Each row below is a small network's average activation on inputs in which a field has the value named, seen along a few directions.
Related values have similar rows: they may be neighbours, one step apart, or belong to one group.
In the rows, 500 means zero.
Random noise pushes rows far along 10 fixed directions. That doesn't count. These rows show it; they differ only by the noise:
[430 445 488 539 419 395 383 500 573 569 336 637 454 670 424 469 464 685
 395 391]
[468 524 515 328 384 588 475 678 536 446 462 501 528 443 359 532 633 715
 488 352]
[583 547 382 439 651 466 451 354 594 410 476 650 353 390 489 606 520 417
 447 477]
[577 316 438 324 356 429 599 452 413 331 478 326 526 581 448 398 489 825
 602 565]
[396 541 541 457 384 512 542 575 469 513 544 451 629 517 425 480 507 562
 693 439]
[572 287 400 540 554 402 575 395 668 301 455 548 458 424 535 457 323 613
 692 492]
[499 368 576 543 474 509 517 552 593 342 616 347 588 445 435 503 425 401
 637 568]
[496 641 309 523 499 572 352 379 505 593 449 585 382 515 439 532 451 363
 563 513]
[496 566 408 428 517 525 544 398 358 502 472 472 539 559 458 395 441 523
 439 458]
[484 539 619 521 387 385 534 646 545 537 502 644 689 500 424 519 451 534
 639 474]
[481 449 471 489 467 541 481 480 488 423 527 405 579 546 385 440 406 472
 490 475]
[509 579 580 476 485 407 492 498 499 485 599 552 613 491 416 593 510 345
 566 557]


Field Guz:
c7: [431 577 492 515 466 564 489 562 562 610 556 532 550 496 458 549 498 421
 604 419]
c5: [360 471 353 495 407 512 424 349 521 489 618 351 524 567 409 567 489 441
 868 495]
c9: [466 474 375 464 475 651 466 569 507 547 410 425 385 421 561 454 579 690
 521 440]
c8: [366 446 623 574 436 411 480 555 608 515 635 594 701 549 448 650 473 411
 676 376]
c1: [458 599 399 511 536 618 461 443 460 522 499 600 552 511 451 568 486 443
 407 370]
c4: [471 363 406 533 415 637 491 495 598 385 498 457 579 504 387 463 350 558
 615 339]
c2: [464 289 521 553 386 535 545 524 553 469 527 297 548 560 520 398 367 646
 706 537]
c3: [431 430 571 632 488 420 557 438 447 522 518 522 590 641 579 475 447 517
 454 468]
c6: [544 484 602 449 578 511 542 560 464 523 538 386 409 471 601 511 634 513
 336 583]
The values of Guz form 3 separate groups.
Q: Which other values are in the same group as c8? Give them in the order they are listed.
A: c1, c4, c3
Q: Which other values are in the same group as c7? Give them in the order they are listed.
A: c2, c6

Field Fek:
h9: [551 530 672 526 408 390 526 580 516 649 492 419 422 509 617 499 583 572
 678 726]
h3: [312 613 576 645 691 594 506 468 316 762 337 485 277 636 794 339 579 560
 142 402]
h7: [407 647 436 450 408 294 488 402 391 639 418 677 588 599 462 430 504 680
 601 450]
h5: [760 486 303 542 530 728 526 555 341 526 440 307 460 433 530 254 296 259
 386 807]
h2: [554 658 109 234 461 794 427 349 348 405 492 525 509 535 250 531 519 568
 294 239]
h1: [799 654 379 201 361 568 664 600 252 515 405 594 488 434 516 478 644 763
 529 571]
h6: [252 483 693 613 548 219 544 448 487 547 495 630 667 604 570 492 556 585
 566 334]
h4: [402 592 522 667 331 366  82 499 772 726 507 730 523 698 194 770 370 165
 592 618]
h8: [605 458 390 626 495 546 415 471 618 502 434 688 426 469 507 546 363 419
 404 453]
The values of Fek form 3 separate groups.
Q: Which other values are in the same group as h3? Give them in the order they are listed.
A: h2, h1, h8
Q: Which other values are in the same group as h7? Give them in the order they are listed.
A: h6
